A small network was shown many inputs. Here are its activations along a few directions, one row for each input.
Each table varies a few parts of the input and shows all the possible inputs, shuffled.
Descriptions start from the smaller parts, as in this example, which fits no table here: one of 8 places around a ring, together with either a single point or one of 9 places along a line or (one of 3 separate values, together with one of 4 places along a line).
Shared parts are said once, and a part with two or three values counts as separate values.
In the rows, 128 means zero.

Other details of the inputs vary at random and push rows far along two fixed directions, the same in every table; ignore that.

Rows:
row 1: [125 138 129  66 102 193 155 109 103 147 158  28 114 117 140]
row 2: [182 143 115  97 113 140 120  83 136 137 121  97  93 119 127]
row 3: [133 153 145 174 173 133 147 122 128 136 123 179 152 137 164]
row 4: [123 141 129  67 100 190 149 115 106 136 162  28 113 127 133]
row 5: [133 157 143 168 177 124 148 113 139 137 129 179 154 141 147]
row 6: [116 118 123 113 125 117 124 131 138 135 140 106 121 127 124]
row 7: [109  44 112 126  85  31  62 202 151 105 126 142 114 112  97]
row 8: [105  97 112 121 106  89  97 140 146 111 128 140 117 124  96]
row 9: [117  82 114 125 109  83 102 176 132 110 121 133 117 127 111]
row 10: [128 152 135 169 166 136 146 118 124 130 101 184 152 133 146]
row 11: [130 158 148 170 159 139 142 121 126 125 114 180 156 136 146]
row 12: [139 161 135 164 161 126 143 118 136 135 129 175 152 137 131]
row 13: [126 139 134  67  91 200 150 110 101 141 148  34 117 111 126]
row 14: [135 160 124 168 167 134 149 120 123 136 112 176 148 137 146]
row 15: [137 161 142 154 169 116 160 116 133 131 123 166 147 138 132]
row 16: [108  93 121 124 103  90  94 142 146 114 134 137 121 123  99]
row 17: [191 183 141 152 185 145 158  51 139 147 104 166 123 137 174]
row 18: [136 159 128 174 167 141 151 123 118 135 113 180 148 141 151]
row 19: [114 109 114 115 123 123 121 141 127 130 128 109 120 127 133]
row 20: [125 121 122 114 107 125 112 144 129 127 146 103 123 129 108]
row 21: [138 154 131 178 164 138 147 126 121 137 116 175 150 140 155]
row 22: [141 158 144 155 165 118 155 121 132 127 130 169 151 139 129]
row 23: [134 159 147 166 164 134 144 112 135 132 119 182 156 135 134]
row 24: [142 150 141 166 167 130 158 130 119 129 116 167 148 141 151]
row 25: [126 156 145 175 167 132 151 102 125 134 112 191 154 130 156]
row 26: [120 112 132 115 103 140 113 145 123 123 131 108 125 118 123]
row 27: [134 149 133  69 101 180 159 121 102 126 158  38 117 128 120]
row 28: [144  46 100 115  75  27  35 137 174 101 100 154  78 110  94]
row 29: [124 155 137  75 106 198 157  90 104 133 157  46 117 128 119]
row 30: [102  56  99 129  85  33  53 191 164 112 128 143 110 116  83]
row 31: [127 154 141 180 171 142 153 105 121 131 108 187 151 141 158]
row 32: [143 156 147 162 164 128 154 130 121 126 123 170 150 136 147]
row 33: [129 150 135 175 179 135 153 121 123 136 112 182 148 143 165]
row 34: [114  87 113 130 101  91  91 165 135 129 129 128 121 122 119]
row 35: [124 127 109 106 109 127 119 137 133 127 141 104 119 125 102]
row 36: [127 145 133  69 109 191 152 108 109 141 166  30 115 129 127]
row 37: [119 144 123  71 100 206 160  96  95 133 143  42 109 125 128]
row 38: [134 162 152 170 167 140 145 113 129 131 118 180 157 139 140]
row 39: [105  46 100 123  91  33  65 201 149 100 117 142 110 119  92]
row 40: [129 120 133 108 115 119 125 145 126 119 145 102 124 130 108]
row 41: [124 164 142 169 172 126 155  94 135 133 114 187 150 137 140]
row 42: [105  41 112 126  86  33  62 202 149 108 124 140 112 118 100]
row 43: [130 151 123  73  91 190 146 119 104 134 160  35 116 126 120]
row 44: [129 148 148 169 162 139 146 118 123 140 109 178 153 133 155]
row 45: [117 104 121 123 121 130 120 145 125 132 133 105 121 130 140]
row 46: [112 115 129 118 114 136 126 121 120 131 129 114 123 124 132]
row 47: [190 142 127  91 122 130 136  85 134 128 118  96  94 123 128]
row 48: [115 118 130 120 111 136 120 127 122 121 132 118 123 122 126]
row 49: [139 158 138 172 159 135 143 127 124 134 123 176 151 135 150]
row 50: [130 151 140 174 167 145 149 120 120 130 102 187 151 137 152]
row 51: [102  86 109 127 106  90  95 148 136 111 115 141 117 121 111]
row 52: [123 140 130  69 107 198 159 107 100 152 155  27 113 124 146]
row 53: [124 149 119  58 107 191 158 103 113 142 162  28 109 126 120]
row 54: [132 146 123  72  95 191 150 114 101 146 156  34 115 116 127]
row 55: [139 165 136 152 170 122 162 117 131 126 124 172 148 140 129]
row 56: [168 104 119 111 102  99  84 107 152 121 100 130  93 113 115]
row 57: [119 107 126 120 108 142 117 144 120 126 124 106 124 124 126]
row 58: [ 97  49 110 126  83  40  52 187 163 108 119 145 113 112  82]
row 59: [103  90 121 130  99  90  88 153 139 107 128 139 121 124 110]
row 60: [111  97 116 119 104  97  94 153 145 115 125 136 122 120  96]
Description of these inputs: one of 5 separate values, together with either a single point or one of 11 places along a line.
The inputs of row 24 and row 57 match in every part but the choice among 5 separate values. If row 27 is changed in the same way as row 24 into row 57, which row does it become? -> row 11
The inputs of row 44 and row 42 match in every part but the choice among 5 separate values. If row 23 is changed in the same way as row 44 into row 42, which row does it become? -> row 22
List by row number the other rows that have the choice among 5 separate values in common with row 49. -> row 2, row 12, row 14, row 18, row 20, row 21, row 30, row 34, row 35, row 43, row 54
Which other rows does row 52 become when the place on the line of 11 takes its other values? List them by row number. -> row 1, row 3, row 4, row 5, row 6, row 19, row 33, row 36, row 45, row 53
Which other rows does row 47 become when the choice among 5 separate values takes its other values? List them by row number. -> row 2, row 17, row 28, row 56
